These are the activations of a small neural network, seen along a few directions. Each row is one input.
Each table varies a few parts of the input and shows all the possible inputs, shuffled.
A made-up example of a description, with smaller parts first: one of 8 places around a ring, together with either a single point or one of 11 places along a line or (one of 3 separate values, together with one of 6 places along a line).
Shared parts are said once, and a part with two or three values counts as separate values.

Other details of the inputs shift rows strongly along two fixed directions, in all tables alike. That doesn't count.

Table:
R1: [  2   6   6  -8   2   2 -16 -10   0   0   2   3  -1]
R2: [ -4   6   1 -11   7  -7 -10  -6   3  -7   4  -2   5]
R3: [ -1   4   0 -14   0   1 -11 -20  -9   1   1  -4   6]
R4: [ 11  -4   3  17  -9   8  12  12   6  -4 -10   6 -16]
R5: [ -2  -3  -4  -4  -7  -2   2  -5 -12  29  -2  -6   8]
R6: [-3 -2 -5 12 -3 -3 14 14  6 -3 -4  3 -2]
R7: [ 11   3  13  -1  10   5 -19 -10  12 -45   3   5 -15]
R8: [ 5 -5  1 11 -2  7 12 14  3  2 -1  0 -8]
R9: [ 11  -2   2  16 -10   7  11  13   9  -4  -8  10 -14]
R10: [-1 -4  0 10 -1  1 16 15  2  0 -2 -1 -1]
R11: [  3   7   7  -7  10  -6 -19 -13  13 -41   2   5  -6]
R12: [  1  -3  -3  16  -3  -2  15  16  12 -12  -7   7  -6]
R13: [  8   4  12  -6  11   4 -22 -12   8 -38   4   3 -11]
R14: [  1   5   5  -9   8   2 -14  -5   1  -4   8   0   3]
R15: [  9  -5  -1  18 -13   3  12  10   8  -6 -11  12  -7]
R16: [ 3  0 -3 11 -3  9 16 14  4 -2  1  4 -4]
R17: [ -6   2  -4  -5  -3   7   5  -4 -14  28   2  -7   5]
R18: [-11  -1  -6  -5   3  -6   6   2  -8  22   2 -11  10]
R19: [ 0 -6 -6 12 -8 -2 11 10  6  0 -6  5 -2]
R20: [  3   2   9  -3  10  -1 -10  -6   6 -31   2   2  -5]
R21: [ 0 -2  0 10 -1  0 15 17  6 -2  0  4  0]
R22: [ -3   3  -2 -16   4  -7 -15 -13  -1   2   3  -3   7]
R23: [-1  0 -2 -1  1  2  3  9 -4 19  7 -2  4]
R24: [  6   7   6  -6   9   1 -10 -13  13 -50  -3   2 -11]
R25: [ -8   1  -5  -6   3   6   6   1 -13  23   8 -10   8]
R26: [ -3   4  -4 -12   3  -2  -8 -12   1  -8   2   0   5]
R27: [  0   3   4 -14   9   2 -15 -10  -6   3   9  -8   2]
R28: [ -5   7  -1 -16   9  -8 -12  -9  -2   0   6  -5   7]
R29: [-6 -3 -7 -1 -4 -4  4  3 -2 17 -1 -2  8]
R30: [ 0 -9 -5 13 -7 -1 12  8  4  0 -7  1 -5]
R31: [-2 -4 -3  2 -7  0  3 -3 -9 20 -4 -2  5]
R32: [  1   3   6  -6   2   3 -15 -13  -4  -1   2  -1  -4]
R33: [  1  -6  -3   9 -10   1   8   3  -5  14  -7   0   1]
R34: [ -1   3   5 -11  10  -3  -8  -6  -2  -8   6  -5   3]
R35: [-7  2 -4 -7  4 -5  6  6 -9 23  8 -5 12]
R36: [ -6   2  -2 -13   4  -7 -16 -13  -2   1   4  -2   8]
R37: [  9   6  12  -6  11   3 -23 -11  12 -37   5   7  -8]
R38: [-11   1  -4  -4   4  -5   5   5  -9  21  10  -4  13]
R39: [ -6   0  -1 -13   4  -6 -15 -15  -5   1   2  -7   6]
R40: [-4  5  4 -9  9 -4 -9 -5  0 -8  8  0  6]
R41: [  3   4   2 -14   0  -4 -16 -16  -4   5   2   1   7]
R42: [ 11   3  11  -5   1   0 -23 -21   7 -37  -4   6  -9]
R43: [-12  -1  -6  -4   3  -6   5   1  -9  21   3 -10  10]
R44: [ 0 -4 -4 10 -3 -2 16 13  4 -2 -6 -2 -5]
R45: [ -4  -1  -4  -4  -7  -3   0  -3 -10  29   0  -1  12]
R46: [ 4 -2  1 14 -8  6  8 10  4  6 -6  8 -7]
R47: [  2   8   2  -7   7  -1  -6  -8  10 -32   1   3  -3]
R48: [  3   2   3 -14   0  -3 -15 -18  -8   5   0  -4   4]
R49: [-2  0 -2 -1  1  2  4  8 -4 19  7 -2  4]
R50: [  7  -1   4  -6   3  -3 -13 -11  10 -27  -5   1  -8]
R51: [ 0 -2 -4  9 -3 -3 15 14  8 -1 -4  3 -2]
R52: [-1 -6 -8  9 -7  3 17  7  2  0 -8 -1 -3]
R53: [  7  -6  -1  19  -4   0  20  17  14 -20 -11   4 -14]
R54: [ 5 -4  0 18 -4  7 13 19  8 -6 -2  8 -8]
R55: [ -6  -1  -1  -2  -3   3  -1  -2 -13  29   2  -6   4]
R56: [-4  5  4 -9  9 -4 -9 -5 -1 -8  8  0  6]
R57: [-11  -1  -3  -4   4  -3   6   4 -12  20   7  -9  11]
R58: [  2   7   5 -14   3   1 -18 -14  -4   7   5   0   2]
R59: [  7   0   4  -6   3  -3 -13 -11   9 -28  -4   1  -8]
R60: [ 0  2 -3  7 -7  8 12  6 -3 13 -2  4 -2]
R61: [-11  -1  -3  -4   4  -4   6   3 -12  21   8  -9  10]
R62: [ -4   8   1 -12   9  -1  -4  -7  -2 -10   9  -1   7]
R63: [ -2   3   5 -13  10   2 -15 -10  -6   2   9  -7   4]
R64: [-11   1  -5  -7   4   0  11   2 -13  19   7 -10  12]
R65: [ -3   3   4 -12  10   2 -16 -10  -6   2   9  -7   4]
R66: [  6  -7  -1  13 -12   3  11   6   1   4 -11   4  -4]
R67: [-5  1 -3 -3  3 -4  8  9 -4 15  6 -2  8]
R68: [ -6   2  -2 -13   4  -7 -16 -14  -2   1   3  -2   8]
R69: [  4  -9  -4  15  -9   1  15  12   9  -8 -11   3  -8]
R70: [  3  -9  -4  17  -8   1  13  11   9 -10 -11   4  -9]
R71: [  8  -5   3  20  -9   9  11  11   6  -5 -10   7 -15]
R72: [-12  -1  -6  -4   3  -7   5   1 -10  21   4 -11   9]
R73: [  7  -3   1  19 -10   7  11  13   7  -2  -7  11 -12]
R74: [  0   7  -1 -15   0   0 -12 -18  -6   2   2   0   9]
R75: [ 10  -5   3  17  -9   8  13  12   6  -2 -10   5 -15]
R76: [  6  -5   2  14  -2   2  18  17   7 -13  -4   3  -9]
R77: [ 3 -6 -6 10 -8 -2 12 12  7  2 -7  4 -3]
R78: [-3  1 -1  3 -5  3  1  2 -7 22  1  1  2]
R79: [-13  -1  -6  -4   3  -6   5   1 -10  21   3 -11   9]
R80: [ 12  -5   5  22 -10  10  14  14  11 -13 -13   9 -19]
R81: [  9  -5  -1  19 -13   2  11   9   8  -7 -10  12  -7]
R82: [ -2   0  -5  -5  -7  -3   1  -3 -10  29   0  -2  11]
R83: [ -1   4   4  -7   8   1 -14  -6  -1  -4  10   0   2]
R84: [  0   4   2 -11  -1  -4 -17 -16  -6   4   2   2   8]
Each input here is: one of 2 separate values, together with one of 6 places around a ring, together with either a single point or one of 6 places along a line.
Changing only the choice among 2 separate values turns R75 into R58. The same change can be made to R64. Which row results? -> R62
Changing only the choice among 2 separate values turns R52 into R26. The same change can be made to R17. Which row results? -> R60
Which other rows does R41 become when the choice among 2 separate values takes its other values? List them by row number. -> R5
Which other rows agree with R43 in the choice among 2 separate values and the place on the ring of 6? List them by row number. -> R18, R24, R44, R53, R72, R79
Which other rows agree with R12 in the choice among 2 separate values and the place on the ring of 6? List them by row number. -> R2, R6, R11, R28, R47, R51
Which other rows does R13 become when the place on the line of 6 takes its other values? List them by row number. -> R7, R8, R27, R63, R65

Table:
R85: [ -6  -4  -7  -5  -9  -3   3  -7 -16  36  -5 -10   8]
R86: [ -4  10  10 -28  16  -2 -38 -28  -7  -9  14  -7   6]
R87: [  8  -5  -1  25 -11  10  22  22   8  -2  -6  11 -13]
R88: [ -1  -6  -8  21  -7  -1  31  25  12 -12  -7   6  -4]
R89: [  0  13  10 -27  15   2 -35 -31  -9  -9  14  -5   5]
R90: [  6  -8   2  26  -8  10  24  23   5  -4  -8   4 -14]
R91: [ -1   8   7 -27   8  -3 -39 -36  -8  -8   6  -2   6]
R92: [ -6   2  -5  -8  -4   4   7  -2 -16  35   3  -8  10]
R93: [-15   1  -9  -7   5  -9   7   7 -10  30   9  -8  17]
R94: [ 16   6  15   1   5  10 -14 -10  12 -48  -2  10 -19]
R95: [ -8  -3  -6  -4  -7   1   1  -7 -16  37   0  -7  11]
R96: [ -8  -3  -5  -4  -6   2   2  -7 -18  36   0  -8  10]
R97: [ -6  -4  -8  -4  -9  -3   1  -7 -14  37  -4  -9   9]
R98: [  7  -8   1  26  -9   6  20  25   9  -3  -7   8 -11]
R99: [ 11   2  12   0  10   0 -15  -4  19 -51  -1   6 -17]
R100: [ -1  -5  -7  22  -6  -3  29  26  13 -11  -7   8  -3]
R101: [ -5  10   9 -30  20 -10 -36 -24  -2 -10  14  -7   8]
R102: [  9 -11  -5  24 -19   2  20  15   9  -1 -18   9 -13]
R103: [ 17   6  14   2   4   6 -17  -8  16 -46   0  14 -15]
R104: [ 2 -8 -6 22 -5 -1 27 28 12 -9 -6  6 -6]
R105: [-15  -1  -9  -8   6  -4  11   4 -15  29   8 -15  14]
R106: [  8  -9  -2  27 -17   5  18  17   9   0 -15  14 -11]
R107: [ -5   2  -6  -8  -4   0   3   0 -12  37   5  -3  13]
R108: [  6   5   6  -1   9  -2  -7  -7  19 -58  -2   6 -10]
R109: [  4  -9  -2  23  -4   4  25  26  10  -6  -7   1 -13]
R110: [ -5   8   9 -30  21  -5 -31 -26  -7 -13  13 -13   4]
R111: [ -8   3  -3  -5  -1   0   1   2 -14  38   9  -2  12]
R112: [ 10  -4  -3  22 -13  11  25  19   9  -2 -12   9 -12]
R113: [  8   4   7  -1  11  -2 -11  -4  19 -55  -1   7 -13]
R114: [ 13   4  15   3   7   3 -20  -6  18 -47  -1  12 -16]
R115: [  0   8   8 -27   8  -5 -39 -35  -7  -7   7  -1   8]
R116: [-10  -1  -3  -4   2   2   2   2 -16  36   7 -11  11]
R117: [  5 -10  -1  23  -5   1  23  28  12  -5  -6   5 -11]
R118: [-15  -1 -10  -7   6  -5   9   5 -13  29   8 -13  15]
R119: [  1  14   7 -32  11  -1 -35 -32  -5  -8  10  -3   7]
R120: [ -5  -4  -8  -6  -9  -7  -1  -5 -13  38  -3  -6  12]
R121: [ 10 -10  -4  25 -19   0  18  16  11   0 -18  12 -12]
R122: [-17   0 -10  -9   4  -6  14   3 -14  26   7 -14  18]
R123: [  7   5   7  -1   9  -5  -8  -5  20 -57  -1  10  -7]
R124: [ -6   4  -6  -8  -4  -1   2   0 -11  37   4  -2  13]
Changing only one part turns R123 into R103. The same change can be made to R108. Which row results? -> R89
Changing only one part turns R93 into R124. The same change can be made to R113. Which row results? -> R119
What is each input in this table made of? -> one of 5 places along a line, together with one of 8 places along a line
A walk changes only the place on the line of 5. It starts at R90 and steps to R116. List the rest of the walk in order. -> R86, R98, R114
